Each row below holds a small network's activations on one input, seen along a few directions.
Each table varies a few parts of the input and shows all the possible inputs, shuffled.
A made-up example of a description, with smaller parts first: values(2) and (point or ring(11) or (ring(5) and line(6))).
Shared parts are said once, and a part with two or three values counts as separate values.
In the rows, zero is written as 128.

Other details of the inputs shift rows strongly along three fixed directions, in all tables alike. That doesn't count.

Table:
R1: [115  85 162 113 135 141 123 130  93 127 164]
R2: [156 149 158  95 190 179  83 101 185  93  18]
R3: [222 192  99 183  94 124 161 134 174 124  46]
R4: [188 119 152 142 109 134 155 149 114 126 143]
R5: [157 135 105 136 148 140 119 120 155 103 125]
R6: [ 64 147  86 135  97  83 119 151 124 134 175]
R7: [ 93 132 107 117 115 114  95 113  83 127 133]
R8: [119 120 176 101 120 138 174 142  74 147 120]
R9: [ 88 157  99 139  99  96  93 137 145 116 166]
R10: [ 83  94 130 107 141 138 126 131 102 157 156]
R11: [181 127 174 129  92 116 152 127  99 160 120]
R12: [ 89 104 138 119 142 133 118 116 107 126 175]
R13: [ 92 175  75 132 116  93  71 136 173 120 141]
R14: [103  99 136 124 144 147 125 122 134 128 135]
R15: [160 118 145 150 104 133 174 145 124 136 144]
R16: [ 98 170  85 137 112 103  78 136 168 112 138]
R17: [ 89 134 103 131 104 100 128 128 104 124 204]
R18: [199 160 150 163  58  81 196 152 116 165 119]
R19: [175  89 147 133 121 136 182 156  87 133 147]
R20: [232 211  98 207  68  85 178 174 214 110  93]
R21: [171 118 117 141 120 140 161 138 135 119 131]
R22: [133  66 162 108 159 157 148 119  53 146  97]
R23: [154 121 158 113 169 146 106  83 153 134  73]
R24: [129 120 134 127 186 164  90 104 177 106  95]
R25: [ 92 114 128 114 141 132 115 129 101 154 167]
R26: [171 111 161 135 117 151 168 125  49 160 123]
R27: [ 63 126 144  86 126 137 136 115  91 136 135]
R28: [130  75 181  99 142 147 147  99  90 161 113]
R29: [114 114 121 122 158 155 109 120 160 122 102]
R30: [ 78 149  70 137 103  89 114 123 155 107 172]
R31: [107 116 101 123 162 118 103 120 167  94 119]
R32: [ 95 149  77 130  87  87 108 142 114 110 197]
R33: [ 68 194 106 113 105 105 112 116 130 124 139]
R34: [125 102 125 110 206 156  87 119 182 117  62]
R35: [163 112 168 137 122 157 165 146  89 158 147]
R36: [114 102 128 120 196 153  88 112 187  96  74]
Each input here is: line(4) and (values(3) or line(6)).
Q: The inputs of R24 and R36 match in every part but the line(4) part. If R33 is changed in the same way as R24 into R36, which row does it become?
A: R8
Q: Which other rows does R23 become when the values(3) part takes its other values? List them by row number.
A: R26, R33
Q: Which other rows does R25 become when the line(6) part takes its other values? List them by row number.
A: R5, R12, R17, R24, R35
Q: Which other rows does R28 become when the values(3) part takes its other values? List them by row number.
A: R3, R27

Table:
R37: [ 43 119 101 120 103  92 129 121 127 132 187]
R38: [200 168 122 166  93 115 141 126 177 118 119]
R39: [ 92 177  96 131 109 117 128 125 127 111 152]
R40: [ 39 155  93 106 125 128  82 135 109 114 158]
R41: [149  90 187 109  97 128 171 147  44 161 195]
R42: [101 107 177 116 108 132 184 143  73 167 179]
R43: [138 145 108 148  78 114 172 141 103 123 166]
R44: [170  89 144 150 134 139 171 156 120 162 130]
R45: [ 54 151 117 104 118 114  64 126 119 133 175]
R46: [185 158  76 171 116 124 141 152 156 115 114]
R47: [132 182 120 142 125 130 115 152 196 127  86]
R48: [130 102 134  93 198 172 104 109 145  89  79]
R49: [169  73 145 122 197 171  90 106 145 127 100]
R50: [105 145  77 146 102  98 122 140 126  97 155]
R51: [ 83  97 164  89 171 156  89  91 109 129 149]
R52: [159 106 169 121 127 135 178 152 121 145 123]
R53: [182  92 168 151 118 134 185 159 122 142 117]
R54: [205 160 121 175  96 105 132 143 171 112 116]
R55: [112 143 110 121 148 109 106  97 169 132  51]
R56: [129  78 157  89 192 175 114  84  84 125  49]
R57: [111 154 103 118 132  99  71  81 148 127  88]
Q: The inputs of R46 and R49 match in every part but one. If R56 is changed in the same way as R46 into R49, which row does it become?
A: R57
Q: What is each input in this table made of?
A: values(3) and (point or line(6))
Q: Which other rows agree with R42 in the values(3) part? List them by row number.
A: R37, R44, R47, R52, R53, R55
Q: Which other rows does R38 become when the values(3) part takes its other values? List them by row number.
A: R37, R43

Table:
R58: [140 132 141 142 112 125 148 141 110 153 114]
R59: [124 122 155 125 114 143 161 152  99 151 131]
R60: [223  71 207 112 181 200 145 106 123 136  58]
R61: [ 59 124 114  97 175 125  80  92 168 102  98]
R62: [ 95  88 113 114 150 138 108 121  92 113 144]
R63: [ 86 109 148 101 141 129 107 112 112 124 156]
R64: [ 98 110 141 112 104 119 124 117  79 145 174]
R65: [138 172 100 147  95 106 139 137 126 124 104]
R66: [140 147 100 161 107 105 138 136 148 129 149]
R67: [ 88 119  96 119 180 147  82 110 195  88 113]
R68: [ 86 152 104 113 170 126  53  93 203  83  97]
R69: [107  71 135 116 130 133 130 132  82 136 159]
R70: [ 65 105 134  87 188 165  67  93 151 106 124]
R71: [101 114 143 123 113 119 152 125  84 160 152]
R72: [170 179 106 160  86 100 150 131 167 129  90]
R73: [106 176  97 137 128 120 112 123 192 112  98]
R74: [ 90 144  99 111 175 127  51  97 179 110 106]
R75: [124 142 144 133  92 111 134 150 106 135 161]
R76: [101 155 117 123 110 112 141 145 131 143 143]
R77: [110 121 132 116  91 100 157 138  74 162 158]
R78: [146 141 151 135 111 145 138 152 122 138 139]
R79: [125 130 114 145 108 127 144 160 134 126 158]
R80: [113 152 121 139 103 110 116 124 123 139 158]
R81: [ 97 122 146 106 120 134 129 141  92 147 180]
R82: [206  89 204 112 179 181 165 132 130 139  50]
R83: [107 163 110 133 122 105 117 121 172 112 105]
R84: [ 57  57 138  87 198 152  84  98 126 101 140]
R85: [ 75 100 119  76 205 157  49  81 130  99 104]
R86: [ 81 124 123  91 182 133  60 101 166 101 113]
R87: [ 89  80 136 111 153 134 112 133 112 115 150]
R88: [137 127 124 138 102 121 166 166 114 140 178]
R89: [217 110 186 136 167 182 142 117 144 138  69]
R90: [125 170 116 142 100 115 153 141 152 135 127]
R91: [142 197  83 150  84  85 144 140 140 127 116]
R92: [119 111 144 109 109 118 130 129  78 152 168]
R93: [135 126 103 138 104 101 138 142 123 133 156]
R94: [114 128 145 125 111 117 145 144 110 137 126]
R95: [130 150  82 149 111 104 128 126 140 107 143]
R96: [138 185  91 151  93  99 139 125 145 117 105]
R97: [153 106 128 130 124 131 155 141  85 132 150]
R98: [113 106 112 130 117 113 132 124 115 129 160]
R99: [123  98 155 112 115 135 127 129  75 147 151]
R100: [212  45 202 128 193 205 162 122 112 141  80]
R101: [205 173 125 154 119 136 137 123 159 112  83]
R102: [100  91 128 132 124 124 130 141  86 144 173]
R103: [120 101 161 121 126 142 125 132  77 154 154]
R104: [176 146 105 163 102 111 144 136 163 118 118]
R105: [148 166  95 157  94  86 143 158 162 116 152]
R106: [251 146 160 150 160 181 138 115 173 106  30]
R107: [116 166  97 135 130 104 109 123 165 132 103]
R108: [114 157  93 133 118 106 103 120 163 118  89]
R109: [174 119 140 145 133 153 164 147 151 124 125]
R110: [120 180 101 137 126 124  99 122 191 108 122]
R111: [120  94 144 126 121 123 155 139 100 131 173]
R112: [185 142 142 141 118 145 137 135 113 125 101]
R113: [171 180 105 157  86  99 152 131 167 130  92]
R114: [124 118 109 137 116 120 138 128 101 119 156]
R115: [140 125 142 126 110 130 169 126  78 144 126]
R116: [ 85 111 140 119 114 118 141 122  81 157 157]
R117: [125  96 135 130 128 124 145 142  89 151 171]
Q: What is each input in this table made of?
A: values(3) and line(4) and line(5)
Q: The inputs of R96 and R114 match in every part but the values(3) part. If R116 is changed in the same way as R96 into R114, which row does it become?
A: R100
Q: The inputs of R87 and R75 match in every part but the values(3) part. If R62 is changed in the same way as R87 into R75, which row does it become?
A: R112
Q: Which other rows does R66 become when the line(4) part takes its other values? List them by row number.
A: R100, R102, R117
Q: Which other rows does R68 become when the line(5) part takes its other values? List them by row number.
A: R64, R70, R80, R106
Q: Which other rows does R110 become when the line(4) part takes its other values? List them by row number.
A: R70, R78, R81
